A small network was shown many inputs. Here are its activations along a few directions, one row for each input.
In each table, some parts of the input vary, and every possible input appears once, in random order.
A made-up example of a description, with smaller parts first: one of 3 separate values, together with either a single point or one of 9 places around a ring or (one of 6 places along a line, together with one of 8 places around a ring).
Shared parts are said once, and a part with two or three values counts as separate values.

Other details of the inputs shift rows strongly along three fixed directions, in all tables alike. That doesn't count.

A family of inputs:
row 1: [ 17.1 -31.7  49.2  45.1 -26.5 -43.7 -10.3 -59.6  -8.2 -17.0 -23.1]
row 2: [ 18.3  57.4 -35.8 -40.0  23.9  22.0 -18.2  65.0   9.3  13.8  81.2]
row 3: [ 39.4 -35.2 -63.0 -41.4  64.4  -5.3  19.0  -7.3  31.1  28.1  94.8]
row 4: [-20.3 -88.0  11.0 -26.9  53.6  -8.3 -14.3  30.9 -44.4  24.5 -36.9]
row 5: [-35.0  71.8 -22.9  45.8 -28.4  23.1  -6.9 -24.9  42.6 -20.8  68.6]
row 6: [-12.0  93.7 -25.4  47.2 -26.1 -27.7 -13.1  -1.7  40.1 -13.7  58.9]
row 7: [  8.1 -29.2  18.5  56.7 -29.7 -31.5  -4.5 -71.4  13.1 -22.0 -34.7]
row 8: [  1.1  46.7 -46.5 -32.0   2.1  16.6   2.9  76.5  44.7  29.5  72.7]
row 9: [ 13.6  56.5 -48.3 -35.0  31.9  22.8  -1.4  64.2  39.4  24.1  62.2]
row 10: [ 10.5 -43.1  -5.4 -41.2  32.1 -20.3  13.7 -13.5 -17.2  15.4 -26.6]
row 11: [-30.4  25.2  13.2 -23.7 -39.0  46.4  -4.2  70.1 -20.8  -4.9 -33.5]
row 12: [ 23.3   1.1  27.1  55.5   2.0 -55.8  -5.9 -72.8 -12.1 -22.7 -39.9]
row 13: [-45.0  39.2   3.0 -41.4 -32.6  11.3  -7.6  56.2  -4.6  15.9 -46.2]
row 14: [ 45.1 -16.2 -37.9  31.9  31.5 -17.2  -1.3 -67.8  25.4 -32.9  81.3]
row 15: [-15.8  64.0  38.8  60.4 -70.3   7.6 -34.2   7.7   4.7 -45.1 -56.7]
row 16: [ -2.5 -51.7  -2.6 -24.3   6.4 -15.4  37.3   6.7 -18.3  14.2 -15.0]
row 17: [ 27.1 -17.5  47.8  41.0   1.0 -35.8 -16.6 -67.7 -12.8 -22.7 -37.0]
row 18: [ -0.9 -51.1  -2.6 -42.2  34.4  -1.3  29.1 -12.6 -36.9  30.9 -28.3]
row 19: [ -0.6 -75.1   2.8 -32.4   3.5   7.2  27.1  -0.8 -25.4  42.3 -14.0]
row 20: [ 14.6 -50.7   4.3 -27.5   5.7 -33.5  24.5  11.7 -11.5  22.1 -18.2]
row 21: [ 54.0  -4.2 -29.4  42.7  38.6 -39.9   3.0 -60.9  30.2  -3.2  76.7]
row 22: [ 10.5 -51.7  -2.7 -37.3  37.9  -8.3  35.6  -0.3 -28.7  14.3 -30.8]
row 23: [-45.6  42.6  20.6 -39.6  -8.3  57.5 -12.3  38.8 -19.6  14.3 -45.0]
row 24: [-35.4  28.1   8.5 -22.7 -32.0  37.8   4.1  67.1  -4.9  15.1 -46.7]
row 25: [ 12.4 -61.8  15.4 -57.9  31.1   2.4   3.2  -6.7 -19.2  15.9 -23.9]
row 26: [ -9.3  48.5 -50.3 -37.0  22.6  56.1  -1.1  45.0   6.6  12.2  78.5]
row 27: [-17.2  47.0  28.9 -39.2  -6.7  31.8 -21.1  62.4  -4.0   6.1 -54.5]
row 28: [  8.9 -50.5  -0.4 -24.3  28.4  13.6  18.9 -17.4 -23.7  30.0 -20.4]
row 29: [-27.1  31.2  30.2 -36.8 -33.6  23.5 -15.4  70.9   0.2  11.8 -41.2]
row 30: [ 23.8 -29.9  23.6  52.3  -1.8  -3.9   3.7 -61.3 -20.4 -46.6 -37.2]
row 31: [ 16.4 -15.4 -28.9  52.1   8.8 -18.5  24.2 -65.6  43.0 -31.4  93.8]
row 32: [-21.6  68.2 -31.2  53.1 -34.9  27.8  -9.7 -16.3  28.9 -29.2  70.3]
row 33: [ 13.5 -32.2  24.1  55.0 -36.7 -22.9 -12.4 -67.0  -3.2 -41.7 -21.7]
row 34: [  2.4 -76.4  17.1 -54.0   3.7  -5.7   8.8   2.1 -14.6  22.0 -10.4]
row 35: [ 20.6 -61.5   2.5 -33.1  34.1   7.9  27.6   4.7 -22.9  20.4 -32.9]
row 36: [  4.6  80.5 -16.0  51.7 -36.2  -4.4 -28.3   4.1  31.9 -28.9  71.7]
row 37: [ -3.6  75.2  37.5  58.3 -42.1  13.9 -39.5  -2.7   0.2 -50.7 -68.3]
row 38: [-14.6 -49.8  -3.4 -27.9   2.3  -7.6  31.0  -6.5 -25.4  30.6 -10.5]
row 39: [-22.2  77.2  41.0  62.1 -67.5  -7.9 -36.0   1.0   7.8 -17.2 -61.9]
row 40: [ 45.2 -25.7 -60.3 -36.8  71.1 -29.8  32.9   1.9  25.1  23.6  93.1]
row 41: [  8.3 -15.5  30.2  55.8   1.3  -8.6   5.0 -76.2  -1.1 -44.6 -35.7]
row 42: [-79.8   9.8  17.7 -12.3 -19.9  24.0 -37.3  93.9 -24.4  18.5 -52.5]
Each input here is: one of 2 separate values, together with either a single point or (one of 4 places along a line, together with one of 5 places along a line).
Changing only the choice among 2 separate values turns row 10 into row 13. The same change can be made to row 18. Which row results?
Answer: row 38
Changing only the choice among 2 separate values turns row 30 into row 11. The same change can be made to row 14. Which row results?
Answer: row 33
A walk changes only the place on the line of 5. It starts at row 1 and steps to row 29. List the rest of the walk in order.
Answer: row 34, row 31, row 5
Which other rows does row 3 become when the choice among 2 separate values takes its other values? List them by row number.
Answer: row 7

A family of inputs:
row 43: [-19.2  54.7  12.3 -16.5 -10.2  11.8 -29.6  41.3 -17.9  -9.2 -34.7]
row 44: [ 16.0  50.3 -31.2   8.4   8.9  -2.5  -1.3   7.3  18.1 -22.3  37.1]
row 45: [ -9.0 -36.0  -1.7 -47.4  11.3  27.6  28.3  54.9 -28.7  32.3  -8.7]
row 46: [ 51.6 -42.8  -3.5  -5.0  32.1 -22.4   9.3 -16.8  14.4  -6.9  26.8]
row 47: [  7.7 -59.6 -29.6   5.3  25.6  -4.9  28.4 -33.7   9.1   6.8  24.8]
row 48: [ 14.2  11.0  23.4   6.3 -13.6 -15.4  -6.2 -32.3 -17.1 -18.9 -39.4]
row 49: [  0.4  10.3  22.7   9.0  -1.3 -11.8   1.4 -37.4  -3.6 -13.1 -46.7]
row 50: [ -4.3 -21.3  27.1  51.2 -41.9 -52.2   9.3 -17.7   1.0  -9.1 -60.3]
row 51: [-15.4  71.0  14.1 -11.3  -8.8  22.2  -6.6  29.2  -4.9   8.7 -26.6]
row 52: [ -1.7 -28.1  14.3 -62.5 -10.1  27.4   2.0  47.5  -6.1  24.1   6.1]
row 53: [-24.7 -22.1  -1.6 -64.0   2.9  26.8  19.5  36.8 -13.7  28.9  -4.9]
row 54: [  4.9   0.3   3.1  29.2   9.3 -10.6   0.8 -36.9   3.7 -13.4 -50.1]
row 55: [-22.5  32.9 -19.1  27.2   1.9  13.4  -2.7   5.2  11.4  -3.7  55.7]
row 56: [ -5.0  31.4 -32.8  16.1 -14.6  12.2   5.6   8.6  16.0 -24.2  49.7]
row 57: [-11.0  46.7 -33.4  12.9  27.2   1.8 -16.3  -5.6  28.0  -0.9  32.6]
row 58: [ -1.2   9.0  13.9  11.9   0.4  -7.1  -4.2 -42.3   0.0  -1.9 -50.8]
row 59: [-17.4 -18.9  29.4  25.2 -30.3  -4.7 -15.3 -21.2 -30.6 -25.5 -41.8]
row 60: [ 13.5 -21.4   5.9 -60.9  24.2  13.7 -14.6  58.8 -31.2  38.8 -17.0]
row 61: [-34.0 -41.5  -6.9 -60.0  18.1  27.6   2.4  46.7 -23.2  40.8 -18.3]
row 62: [ 37.2 -45.5   8.1 -11.6  34.4 -23.3  -8.3 -12.6   3.1   0.5  23.4]
row 63: [  4.7 -45.1   7.4 -55.8  -0.4  26.0   9.0  60.4  -9.2  17.9  -3.1]
row 64: [ -0.4  65.5  10.5 -13.2 -21.3  23.8 -24.2  32.6  -0.9   8.1 -25.5]
row 65: [ 21.3   4.8  38.9   9.4 -12.8 -11.1 -15.0 -25.5   4.6 -16.5 -36.3]
row 66: [ -8.4  37.3 -24.2   4.0 -21.7  11.6   1.1  -5.6  14.4 -14.6  55.7]
row 67: [ 11.9 -45.8  -2.7  -3.6  12.2  -4.2  30.1 -31.2 -10.0  15.7  34.7]
row 68: [ -9.2 -24.7  44.2  27.5 -29.3   0.1 -24.0 -14.0  -9.0 -23.3 -37.8]
row 69: [  1.6  34.3 -20.6  14.8 -22.9  20.1  -7.0  -1.6  20.6  -0.2  55.3]
row 70: [ 16.1 -40.4  -7.9 -11.9  46.4 -24.1   8.2 -24.4  -5.0   3.6  13.4]
row 71: [  9.8 -19.9  16.1  43.1 -30.2   3.6  -2.3 -23.1  -9.6 -18.5 -29.1]
row 72: [ 30.6   0.2  15.9  33.8  -5.6 -11.1  -8.9 -23.5  -7.0 -16.1 -39.4]
row 73: [-11.8  40.6 -21.0  11.4 -32.8 -35.3   6.3   7.3  37.9  18.1  48.5]
row 74: [ 30.4 -37.8 -20.3  -5.0  44.3 -22.9  26.2 -28.2   6.7  -3.6  17.6]
row 75: [-31.8  29.0 -26.1  17.3   3.8  11.4  -4.0   0.6  23.2 -13.6  50.4]
row 76: [ -0.4  51.9 -17.5  19.7  24.9  -0.6  -8.8   3.9  13.4  -2.6  43.2]
row 77: [  1.2 -50.5 -17.9 -10.5  16.0  -2.3  23.0 -41.5   5.1  17.6  23.4]
row 78: [ 18.2 -62.7  -4.4   3.2   9.4  -4.4  -1.2 -14.1 -15.5  10.9  31.6]
row 79: [-60.1  47.6  27.3  -3.6 -50.0 -12.5 -32.4  73.3  -5.7  20.0 -58.5]
row 80: [-14.9 -17.9  12.5  35.4 -15.2  -1.7  13.6 -32.4  -1.8 -27.1 -36.6]
row 81: [ 10.9  53.1 -24.6  20.5  20.1   4.0   8.2   7.3  19.9  -7.5  35.4]
What do these inputs look like to the network?
Answer: one of 3 separate values, together with either a single point or (one of 2 separate values, together with one of 6 places along a line)
Changing only the choice among 3 separate values turns row 70 into row 49. The same change can be made to row 61. Which row results?
Answer: row 77
Which other rows does row 78 become when the place on the line of 6 takes its other values? List them by row number.
Answer: row 55, row 59, row 61, row 68, row 75
Which other rows does row 51 become when the choice among 2 separate values takes its other values? List them by row number.
Answer: row 67
Which other rows does row 76 become when the choice among 2 separate values takes its other values? List them by row number.
Answer: row 55
